A small network was shown many inputs. Here are its activations along a few directions, one row for each input.
Each table varies a few parts of the input and shows all the possible inputs, shuffled.
Descriptions start from the smaller parts, as in this example, which fits no table here: values(3) and (point or ring(9) or (line(4) and ring(8))).
Shared parts are said once, and a part with two or three values counts as separate values.
In the rows, 128 means zero.

Table:
x1: [111 128  54  78 100 150 114 121 107 157 109]
x2: [163  90 109  73 230 129 119 129 110 161 127]
x3: [146  98 149 212 167 109 136 123  91  70 110]
x4: [176  98 176 186 139 142 146 110 183 167 136]
x5: [113 108 115  77  83 111  99 132  96 157 114]
x6: [145 139 149 122 218 121 177 124 170 175 158]
x7: [103 153 121 140  85  95 141 154  83  75 141]
x8: [113 159 168 103  83 101 145 112 168 150 158]
x9: [ 94 174  94 123  88 144 176 110 156 174 140]
x10: [ 86 123 200 180 163 125 134 111 152 174  98]
x11: [102 177  64 138 101 137 161 145  89  79 134]
x12: [118 202  77 113 114 120 132 154 116  71 142]
x13: [127 152  68  50 112 133  92 128 129 149 116]
x14: [ 94 150  90 155  89 124 153 151  83  81 148]
x15: [130 114 134  53  92 108  91 124 114 136 122]
x16: [141  95 179 190 152 107 156  93 166 169 104]
x17: [168  60 140 118 148 191  82 154 146 139  99]
x18: [121 160 137 117  94  91 127 146 102  53 152]
x19: [121 177 135  89  91 114 142  93 190 137 156]
x20: [159 111 146 186 152 175 117 182 134  57 130]
x21: [129 182 108 104 104 108 125 127 124  42 150]
x22: [154 141 117 141 231 116 157 154  97  79 159]
x23: [138 133  99  41 102 121  86 104 139 121 121]
x24: [ 83 142 116 139  78 128 167 111 153 174 154]
x25: [ 97 154 154 122  72 104 161 122 147 174 144]
x26: [103  99  82  89  87 137 114 125  95 162 120]
x27: [195  50 139 139 148 154  87 114 118 154 107]
x28: [ 93 126 171 200 175 122 113 143  80  77 102]
x29: [110 196 105  97 101 128 150 117 179 165 151]
x30: [185 102 146 207 151 139 124 142 105  69 139]
x31: [104  76 163 133 173 137  70 117  91 164  71]
x32: [158  48 142 145 163 121  93 101 105 159  78]
x33: [148 106 178 164 140 180 138 151 208 154 132]
What is each input in this table made of?
Answer: values(3) and (point or line(4) or ring(6))
Change only the values(3) part in x32. List by row number the other rows that result.
Answer: x3, x16
List by row number the other rows that have the values(3) part in common with x15.
Answer: x1, x2, x5, x13, x17, x23, x26, x27, x31, x32

Table:
x34: [133 132 201 217 125 139 180 115 190 148 152]
x35: [125 160 170 233 163 104 176 145 107  64 147]
x36: [110 159 109  46  92 123 134  94 192 191 144]
x37: [ 85 208 118 119  35 123 173 124 184 153 163]
x38: [ 71 225 106 128  77  92 168 143  96  58 171]
x39: [172  95 124 178 209 148 109 161  92  47 114]
x40: [133 158  57  73 112 131 107 156  69  47 152]
x41: [107 115  82  36 102 127  98  94 117 198 111]
x42: [121  97  61  56  83 118  74 133  83 104  96]
x43: [149  50 162 139 191 147 101 115 126 212  88]
x44: [165  95 195 149 176 138 143 112 192 204 126]
x45: [166  41 150 161 171 146  72 144  87 111  70]
The inputs of x41 and x43 match in every part but one. If x36 is changed in the same way as x41 into x43, which row does it become?
Answer: x44
What is each input in this table made of?
Answer: values(2) and ring(6)
Change only the values(2) part in x42. List by row number the other rows that result.
Answer: x45

Table:
x46: [ 80 188 140 135 104 111 131 120 114 127 145]
x47: [154 159  90  84 106 134 127 142 111 101 146]
x48: [115 117 114  88  73 124 137 124 136 172 139]
x49: [156  92 170 233 160 178 135 132 152 167 116]
x50: [ 89 127 118  94  95 112 140 134 142 169 115]
x51: [129 171  94  90 129 120 130 157 115  99 123]
x52: [108 175 104 140 109 104 147 143 137  84 155]
x53: [156  52 140 196 184 113 110 131  52 106  73]
x54: [163  90 171 170 249 152 140 139 135 135 151]
x55: [ 96 162 140 114  80 118 152 105 119 113 146]
x56: [129 163 102 132  82 110 151 131 134  83 171]
x57: [116 125  82  61  99 141 123 106 134 139 122]
x58: [ 94 139  81  74 124 136 115 113 136 144 110]
x59: [180  95 191 145 183 115 109  89 179 185 125]
x60: [156  64 186 164 144 152  71 154 125  97  85]
What is each input in this table made of?
Answer: values(5) or (values(2) and ring(5))

Table:
x61: [103 104 113  64  89 130 107  98 141 217 106]
x62: [179  50 206 204 244 143 117 131 132 139 101]
x63: [123 130  94 108  99 118  89 147  63  59 113]
x64: [144 127  72 100 113 137  98 157  74  60 128]
x65: [108 162 148 126  61 111 155 109 173 150 149]
x66: [106 186  97 159 112 128 167 148 120  78 157]
x67: [127 104  90  56 103 146 112 103 154 214 117]
x68: [ 92 181 118 173  89 103 170 138 107  79 150]
x69: [131 139  88  86 135 117  96 156  66  60 129]
x70: [ 98 194 113 147 130 106 172 146 111  79 161]
x71: [169  40 212 227 208 144 109 122 128 137  86]
x72: [116 177 143 101 102 111 153 112 179 146 156]
x73: [120 166 129 111  84 137 156 125 185 153 156]
x74: [116 118 106  43 125 124 107  96 148 211 115]
x75: [187  42 191 215 226 165 112 133 141 138  96]
What is each input in this table made of?
Answer: values(3) and (point or line(4))

Table:
x76: [ 93 175  60  67  88 116 123 147  82  96 139]
x77: [153  49 196 163 242 136 126 100 147 213  97]
x78: [183  48 162 170 205 172 110 129 157 175  97]
x79: [169 115 179 190 214 113 130 146 111  63 130]
x80: [190  81 152 185 188 169 116 152 129  81 125]
x81: [105 150  71  42  76 117  95 119 110 129 127]
x82: [119 151  99  52  61 116 118 110 147 154 137]
x83: [104 181 122  81  48 119 150 119 181 154 159]
x84: [126  49 200 226 126 131 101 128  92 124  75]
x85: [ 88 192  63 109  92 106 161 136  95  96 156]
x86: [ 77 216 103 123  67 112 178 121 158 123 166]
What is each input in this table made of?
Answer: point or line(4) or ring(6)
A walk changes only the line(4) part. It starts at x77 and steps to x78. List the rest of the walk in order.
Answer: x80, x79
